These are the activations of a small neural network, seen along a few directions. Each row is one input.
Each table varies a few parts of the input and shows all the possible inputs, shuffled.
Descriptions start from the smaller parts, as in this example, which fits no table here: one of 5 places around a ring, together with either a single point or one of 9 places around a ring or (one of 3 separate values, together with one of 6 places along a line).
Shared parts are said once, and a part with two or three values counts as separate values.
(in the rows, 128 means zero)

Other details of the inputs shift rows strongly along two fixed directions, in all tables alike. That doesn't count.

Rows:
row 1: [120 104 131 134 154 116 131 107 145 113 117 109]
row 2: [127 127 133 117 134 120 115 112 139 116 139 111]
row 3: [121 126 140 116 140 118 116 115 138 119 144 118]
row 4: [136 143 114 138 105 145 110 145 132 149 111 183]
row 5: [144 139 106 137  98 145 105 138 132 148 103 173]
row 6: [140 137 111 139  99 145 105 146 133 149 105 174]
row 7: [122 102 133 131 150 113 125 114 145 111 110 112]
row 8: [144 141 109 134 101 142 108 139 127 147 103 179]
row 9: [121 133 145 105 145 120 126 115 129 119 127 111]
row 10: [128 126 135 115 137 118 115 112 134 119 138 117]
row 11: [116 129 146 110 145 118 123 128 129 117 136 119]
row 12: [122 128 144 113 146 114 120 115 133 115 145 120]
row 13: [125 128 141 107 141 116 121 122 124 115 129 114]
row 14: [122 127 145 109 142 116 121 130 126 115 131 116]
row 15: [120 129 149 107 141 118 125 131 127 118 126 112]
row 16: [136 136 109 163 104 148 218 157  70 152 167  89]
row 17: [134 140 110 142  98 150 105 143 142 148 110 173]
row 18: [116 106 132 140 153 120 138 112 144 116 123 110]
row 19: [119 100 138 133 152 113 128 123 145 110 115 109]
row 20: [142 130 100 174  98 145 209 155  75 150 179  92]
row 21: [123 131 144 105 139 119 125 123 125 118 123 112]
row 22: [139 138 109 141  95 148 103 145 138 146 105 170]
row 23: [120 127 138 120 136 121 117 115 142 116 145 112]
row 24: [143 144 107 135 105 146 110 132 130 150 107 180]
row 25: [149 129 103 168 100 138 210 157  68 145 176  93]
row 26: [132 148 112 134 109 153 113 136 130 153 104 180]
row 27: [115 133 148 108 146 122 129 118 131 121 133 113]
row 28: [114 104 135 139 152 116 134 122 145 114 121 111]
row 29: [123 131 140 107 145 119 122 115 127 118 132 116]
row 30: [129 124 134 117 130 117 114 120 135 114 135 110]
Description of these inputs: one of 5 places around a ring, together with either a single point or one of 5 places along a line.
Which other rows does row 3 become when the place on the line of 5 takes its other values? List them by row number.
> row 12, row 23, row 26, row 27

Rows:
row 31: [149 135  72 184  93 160 146 127 120 171 111 199]
row 32: [122 118 116 145 130 132 160  99 129 125 141  82]
row 33: [108 116 147  91 186 102  40  77 179  90 116 157]
row 34: [127 156 109 130 102 166 136 128 122 162  83 165]
row 35: [147  83 112 151 134 105 151 136 115 103 119  83]
row 36: [133  86 115 156 124 119 154 143 121 105 117  69]
row 37: [142 148  65 173  82 188 128 128 121 167 100 171]
row 38: [ 98 137 146 119 145 134 164 126 121 129 139  96]
row 39: [111 112 124 156 147 123 161 114 133 124 163 108]
row 40: [125 144 154 106 108 121 139 156 112 130 171  89]
row 41: [149 148  74 185  71 171 127 162 122 164 135 198]
row 42: [115 118 173  84 145  87  25 116 195  96 143 151]
row 43: [108 117 121 154 135 133 162 114 138 126 153  88]
row 44: [130 138 155 113 117 112 146 158 102 130 185 105]
row 45: [118 105 170  66 173  85  55 125 157  85  55 138]
row 46: [125  80 124 168 140 110 159 158 124 105 141  94]
row 47: [164 146  72 175  76 157 124 146 112 158 131 197]
row 48: [145 144 122 140 115 144 144 134 121 171  90 196]
row 49: [107 140 159  52 184 112  51  83 155  97  91 148]
row 50: [124 110 140 122 135 118 160 157  99 110 103  76]
row 51: [145 139 149 104 119 102 142 144  90 126 179 110]
row 52: [125 128 113 152  98 156 133 191 119 152  65 166]
row 53: [144 107 126 144 137 112 165  94 131 131 135  94]
row 54: [162 144 106 114  75 134  26 125 170 150  83 221]
row 55: [144 127 115 144 116 137  65 108 186 160  59 240]
row 56: [115 103 149 135 150 109 160 173 103 111 126 102]
row 57: [149 126 111 132 122 116 137 111 112 110 165  92]
row 58: [106 138 138 122 160 136 160 132 100 124 162 111]
row 59: [135 121 103 137 145 128 145  95 110 118 153  94]
row 60: [142 167 106 124  84 166 115 147 113 150 102 164]
row 61: [140 133  90 193  78 174 156 143 147 185  97 175]
row 62: [120 131 140 117 157 116 168 115 100 125 147 116]
row 63: [101 143 136 116 150 145 153 130 109 125 148  94]
row 64: [ 85 131 181  71 186 105  66 102 179 104 101 162]
row 65: [125 150 123 148  99 166 150 149 137 178  84 175]
row 66: [174 141  83 168  58 145 117 157 113 170 141 193]
row 67: [135 130 115 136 113 130 138 117 121 111 163  79]
row 68: [114 114 148  85 173  97  53  65 189  97  93 143]
row 69: [136 145 150  96 105 118 134 139 104 126 159  82]
row 70: [132 122 130 141  97 120 138 143 128 125 187  81]
row 71: [162 102  71 197  87 148 142 172 111 152  88 186]
row 72: [130 103 143 125 153  99 157 159  92 107 118 107]
row 73: [119  86 123 162 131 120 152 156 134 105 127  79]
row 74: [140 147 133  98 133 118 144 124  92 113 153  97]
row 75: [139 150 117 139  95 165 149 133 127 174  75 166]
row 76: [120 137 134 110 164 125 151 117  92 119 154 116]
row 77: [119 142  98 144 120 166  45 124 178 151  78 243]
row 78: [131 111 129 149 128 126 168 101 139 132 133  80]
row 79: [122 128 122 144 119 131 138 132 131 112 174  86]
row 80: [125 134 135 108 149 120 166 104 101 125 132  99]
row 81: [ 88 121 152  93 175 121  40  89 199  94 109 136]
row 82: [145 125 127 129  94 117 130 127 122 122 173  76]
row 83: [115 143 173  56 171  94  43 108 157  88 117 162]
row 84: [151 142 143  93 112 106 138 134  92 127 164  95]
row 85: [114 148 144 111 129 133 144 144 112 115 162  91]
row 86: [119 143 146 116 139 124 149 146 104 115 174 110]
row 87: [115 124 159 130 152 120 180 131 121 138 145 110]
row 88: [ 95 144 164  56 176 125  49  89 166  98  87 135]
row 89: [136 128 148 110 147 114 172 107 111 135 124  99]
row 90: [122 103 137 161 143 117 171 117 141 133 156 105]
Changing only one part turns row 70 into row 40. The same change can be made to row 54. Which row results?
> row 84
Describe the family of inputs behind these rows.
> one of 2 separate values, together with one of 5 places around a ring, together with either a single point or one of 5 places along a line
Which other rows does row 80 become when the choice among 2 separate values takes its other values? List them by row number.
> row 68
Which other rows agree with row 31 in the choice among 2 separate values and the place on the ring of 5? List them by row number.
> row 33, row 47, row 55, row 66, row 71
A walk changes only the place on the line of 5. It starts at row 70 and steps to row 79. List the rest of the walk in order.
> row 81, row 43, row 61
Which other rows does row 37 become when the place on the line of 5 takes its other values? List them by row number.
> row 32, row 67, row 78, row 82
